A small network was shown many inputs. Here are its activations along a few directions, one row for each input.
Each table varies a few parts of the input and shows all the possible inputs, shuffled.
A made-up example of a description, with smaller parts first: one of 4 places along a line, together with either a single point or one of 11 places around a ring or (one of 2 separate values, together with one of 8 places around a ring).
Shared parts are said once, and a part with two or three values counts as separate values.
(in the rows, 128 means zero)

Other details of the inputs shift rows strongly along three fixed directions, in all tables alike. That doesn't count.

A family of inputs:
r1: 157 124 104 171 80 93 174 160 85 77 121 178
r2: 146 73 247 201 136 205 220 76 88 236 120 77
r3: 142 90 156 114 154 186 105 149 133 151 117 121
r4: 126 100 215 163 139 194 214 86 118 185 132 50
r5: 92 118 98 142 100 79 117 115 121 156 160 148
r6: 153 166 156 60 190 169 76 145 151 89 112 95
r7: 82 128 147 126 149 130 129 89 160 203 175 86
r8: 80 135 99 146 106 85 149 93 149 130 135 145
r9: 120 126 129 166 151 58 164 117 159 100 157 122
r10: 85 110 124 101 192 141 62 138 138 127 130 179
r11: 203 140 95 158 81 72 136 124 127 76 140 123
r12: 95 111 99 106 192 124 87 139 191 122 159 117
r13: 155 141 92 141 47 91 124 148 81 119 134 174
r14: 188 156 118 80 103 171 95 174 77 67 87 161
r15: 82 82 107 116 186 128 81 141 168 133 143 134
r16: 86 119 101 148 112 80 146 99 139 141 123 157
r17: 172 151 136 121 83 158 137 156 88 130 61 152
r18: 123 162 145 91 146 168 142 125 156 150 96 83
r19: 127 133 149 65 174 190 83 148 117 113 100 115
r20: 192 189 106 76 110 160 108 158 96 53 101 113
r21: 123 154 136 54 171 198 78 154 129 89 108 109
r22: 80 100 99 111 175 132 83 141 178 114 153 127
r23: 102 123 111 173 143 78 182 112 147 114 165 122
r24: 84 129 104 150 92 84 132 95 133 156 176 136
r25: 86 149 133 104 179 96 110 118 196 130 124 115
r26: 98 99 115 168 136 84 166 128 124 113 144 148
r27: 150 139 105 151 57 95 157 126 99 116 98 180
r28: 116 147 112 145 113 57 118 102 153 140 174 123
r29: 192 130 176 150 50 175 153 121 57 199 106 109
r30: 203 118 126 143 90 163 115 165 84 114 90 141
Each input here is: one of 5 separate values, together with one of 6 places along a line.
Changing only the choice among 5 separate values turns r2 into r10. The same change can be made to r23. Which row results? -> r20
Which other rows does r15 become when the place on the line of 6 takes its other values? List them by row number. -> r3, r11, r12, r22, r30
Which other rows does r9 become when the choice among 5 separate values takes its other values? List them by row number. -> r6, r11, r25, r28

A family of inputs:
r31: 83 138 123 66 221 143 78 183 185 105 113 125
r32: 168 154 104 162 53 88 170 91 87 108 138 134
r33: 185 160 146 79 132 190 115 168 104 81 93 98
r34: 129 162 84 108 120 104 107 149 143 87 124 147
r35: 101 108 149 135 159 116 122 91 158 170 156 104
r36: 70 93 96 179 138 57 131 104 137 136 158 194
r37: 63 99 100 170 124 56 125 101 139 141 160 194
r38: 168 118 127 179 40 110 180 105 75 138 120 145
r39: 124 116 104 178 96 66 145 71 134 136 164 138
r40: 176 133 83 137 74 112 122 171 84 72 113 179
r41: 132 114 185 141 154 175 167 90 141 175 121 74
r42: 183 143 153 88 125 204 105 187 86 106 78 127
r43: 135 146 134 82 166 174 111 187 140 103 97 99
r44: 191 159 140 81 125 194 113 196 107 85 89 90
r45: 123 161 58 119 105 63 109 161 143 51 125 175
r46: 73 119 89 161 130 59 131 99 158 142 180 150
r47: 80 107 163 140 159 127 150 73 153 170 153 106
r48: 105 109 164 121 185 161 119 109 168 155 143 99
r49: 187 132 136 163 58 124 166 104 87 138 130 93
r50: 60 113 47 115 170 63 70 183 164 73 137 218
r51: 117 108 186 141 132 175 146 90 112 211 127 110
r52: 90 88 151 117 167 160 101 117 144 182 135 126
r53: 186 177 142 83 109 175 126 167 110 111 88 91
r54: 91 140 116 55 222 145 53 196 186 87 123 135
r55: 185 140 182 149 77 156 192 98 96 159 110 72
r56: 177 140 107 164 56 89 159 87 85 105 139 129
r57: 80 91 150 142 149 139 128 95 142 199 150 134
r58: 166 166 77 127 66 87 136 173 103 59 112 146
r59: 88 95 160 120 170 158 98 111 139 184 134 130
r60: 123 112 186 135 159 172 166 85 130 170 126 77
Changing only one part turns r40 into r50. The same change can be made to r44. Which row results? -> r43
What is each input in this table made of? -> one of 5 places around a ring, together with either one of 2 separate values or one of 4 places along a line
A walk changes only the place on the line of 4. It starts at r44 and steps to r54. List the rest of the walk in order. -> r48, r33
Which other rows does r49 become when the place on the line of 4 takes its other values? List them by row number. -> r35, r39, r56
A walk changes only the place on the ring of 5. It starts at r37 and steps to r51. List the rest of the walk in order. -> r59, r42, r36
